A small network was shown many inputs. Here are its activations along a few directions, one row for each input.
In each table, some parts of the input vary, and every possible input appears once, in random order.
Descriptions start from the smaller parts, as in this example, which fits no table here: line(4) and (point or line(9) or (values(3) and ring(5))).
Shared parts are said once, and a part with two or three values counts as separate values.
In the rows, 128 means zero.

Other details of the inputs shift rows strongly along three fixed directions, in all tables alike. That doesn't count.

A family of inputs:
R1: [117 166 196 154 128  97 154  90 228 128 189  77 123]
R2: [131 150 205 153 111 100 172 127 209 116 193  93 116]
R3: [ 95 170  99 136 163 148 138 148 198 153 144  77 112]
R4: [164  99  74 141 129  88  75 223 163  67  74 145 142]
R5: [119  87 137 108 111 125 135 124  69 113 113 204 129]
R6: [147  79 154 121  87 102 109 154  95  99 120 196 108]
R7: [169 159  44 154 101  91  78 232 154  82  55 111 138]
R8: [169 126 125 130 106  93  85 214 184  85 137 154 107]
R9: [104 133  76 122 154 138 138 100  73 140  63 122 166]
R10: [145  90  77 154 117 122 112 190 114  88  83 150 135]
R11: [101 131  59 139 146 176 136  62  67 156  76 101 182]
R12: [125 164 136 144 151 143 127 145 219 155 182  79  93]
R13: [127 182  20 151 153 144 126 177 165 133  76  55 155]
R14: [110  73 119 130 120 151 150 104  61 131 104 165 134]
R15: [ 81 107  88 125 158 158 146  78  81 148  79 150 158]
R16: [148 167 120 122 116  87 107 188 155 118 108 119 109]
R17: [100 153 132 125 166 141 121 113 184 151 149  99 118]
R18: [110 164 116 127 151 140 155 114 127 164 125  87 121]
R19: [150  92 132 135  93 118 101 159 111  96 125 181 121]
R20: [125 200 118 130 159 125 128 164 202 152 151  49 104]
R21: [144  88 147  93 135 120 122 115  55 101 112 166 157]
R22: [103 133  85 121 112 158 144  82  55 153  85 132 157]
R23: [ 72 144  73 149 157 169 136  74 136 176  88  93 143]
R24: [148 149 193  95 118 113 119 131 138 131 187 135 101]
R25: [122 132 127 114 151 162 135  62 101 158 142 109 156]
R26: [123 106 199 117 136 125 149 112 129 146 183 154  84]
R27: [115 160  91 116 130 168 139  86 109 157 134 108 154]
R28: [167 119 213 120 116  88 101 126 140 130 165 124  86]
R29: [112  85 199 123 136 169 138  25  92 165 190 157 120]
R30: [181  74 220 108  96  94 127 139  72 106 161 171  91]
R31: [184  86 148 131 102 101 112 174  82  86 124 156 121]
R32: [102 150 188 133  97 136 185  53 153 134 186 127 143]
R33: [115 107 114 106 120 135 126 139 101 109 121 176 140]
Description of these inputs: values(3) and (point or (values(2) and ring(5))).
The inputs of R31 and R11 match in every part but the values(3) part. If R2 is changed in the same way as R31 into R11, which row does it become?
Answer: R1
Which other rows does R33 become when the values(2) part takes its other values? List them by row number.
Answer: R24
Which other rows does R12 become when the values(3) part takes its other values? List them by row number.
Answer: R4, R8

A family of inputs:
R34: [162 133  80 139 125  86  81 237 155  89  60 136 100]
R35: [159 130 103 132 113  71 120 195 143  66  72 121 153]
R36: [120 157 162 150 144 129 136 111 204 160 171  89 114]
R37: [112  92  99 116 141 161 140  88  65 143 117 150 145]
R38: [163  56 192 102 121 108 104 129  67 118 138 193 107]
R39: [162 101 166 111 111  84  91 207 119  97 126 168  84]
R40: [175 104 125 136 116  83  90 216 162  73 130 142 107]
R41: [ 91 100  91 118 158 173 129  63  41 155  85 145 157]
R42: [ 89 130  32 152 136 166 163 114  93 121  48 134 184]
R43: [121 102 122  91 138 171 156  52  22 150 122 151 169]
R44: [188  59 218 108 102  96 100 154 116  89 183 190 105]
R45: [114 116  78 114 119 171 148  73  24 147  87 137 176]
R46: [131 205 135 146 149 112 136 140 216 146 152  52 122]
R47: [113 189 149 128 145 127 114 126 196 183 174  91  72]
R48: [ 76 124  72 137 131 170 170  98  81 135  87 137 178]
R49: [115 164 156 153 147 125 142 116 204 153 180  83 101]
R50: [108 202  71 142 144 137 114 156 211 166 130  74 108]
R51: [187  74 214 102  99  99 105 159 109  95 174 198  81]
R52: [138 197 157 154 120 107 132 137 205 147 166  63 106]
R53: [ 95 130 196 128 139 152 164  35 159 178 191 106 121]
R54: [147 129  81 129 117 103  94 228 148  93  85 135 120]
R55: [107 128  74 120 130 160 140  84  29 155  70 125 161]
R56: [ 96 142  54 147 126 141 150 131 119 122  80 136 169]
R57: [108 148  32 137 122 166 142 110  74 132  67 101 187]
R58: [ 88 143 160 137 144 146 166  56 164 166 175  93 117]
R59: [ 97 140 198 134 151 160 153  35 147 171 201 111 121]
R60: [101 146 176 112 129 172 155  48 134 179 216 130 112]
R61: [165  54 206  98 117 118 102 110  65 103 165 200 115]
R62: [118 170 151 135 162 126 113 124 194 180 172  74  69]
R63: [ 71 110  74 128 121 162 174  91  73 125  73 143 180]
R64: [167  64 182 106  98 124 125 134  78  86 156 204 117]
R65: [157  42 249 101  86 107 153  90  68  87 179 224 109]
R66: [164  98 103 128 123 103  89 193 132 100  92 148 130]
R67: [183  98 159 130 114  81  72 206 158  64 138 154 109]
R68: [111 220  63 168 126 108 131 163 223 137  86  27 136]
R69: [ 88 142 193 119 121 149 174  36 144 171 202 131 114]
R70: [143 108 107 148 119  81 101 189 157  65  75 135 143]
R71: [174 151  55 135 124  87  92 235 157  69  66 102 152]
R72: [136 195 159 119 160 119 115 124 184 177 165  59  86]
R73: [ 83 129  22 131 132 179 147 129  81 127  63 127 182]
What is each input in this table made of?
Answer: line(5) and (values(2) or line(6))
The inputs of R73 and R54 match in every part but the line(5) part. If R60 is changed in the same way as R73 into R54, which row does it become?
Answer: R50
The inputs of R68 and R57 match in every part but the line(5) part. If R53 is changed in the same way as R68 into R57, which row does it become?
Answer: R44
Which other rows does R41 become when the line(5) part takes its other values? List them by row number.
Answer: R59, R61, R67, R70
Which other rows does R49 become when the line(6) part takes its other values? List them by row number.
Answer: R36, R42, R48, R56, R59
List by row number the other rows that have the line(5) part in common with R55.
Answer: R34, R38, R39, R41, R47, R62, R72
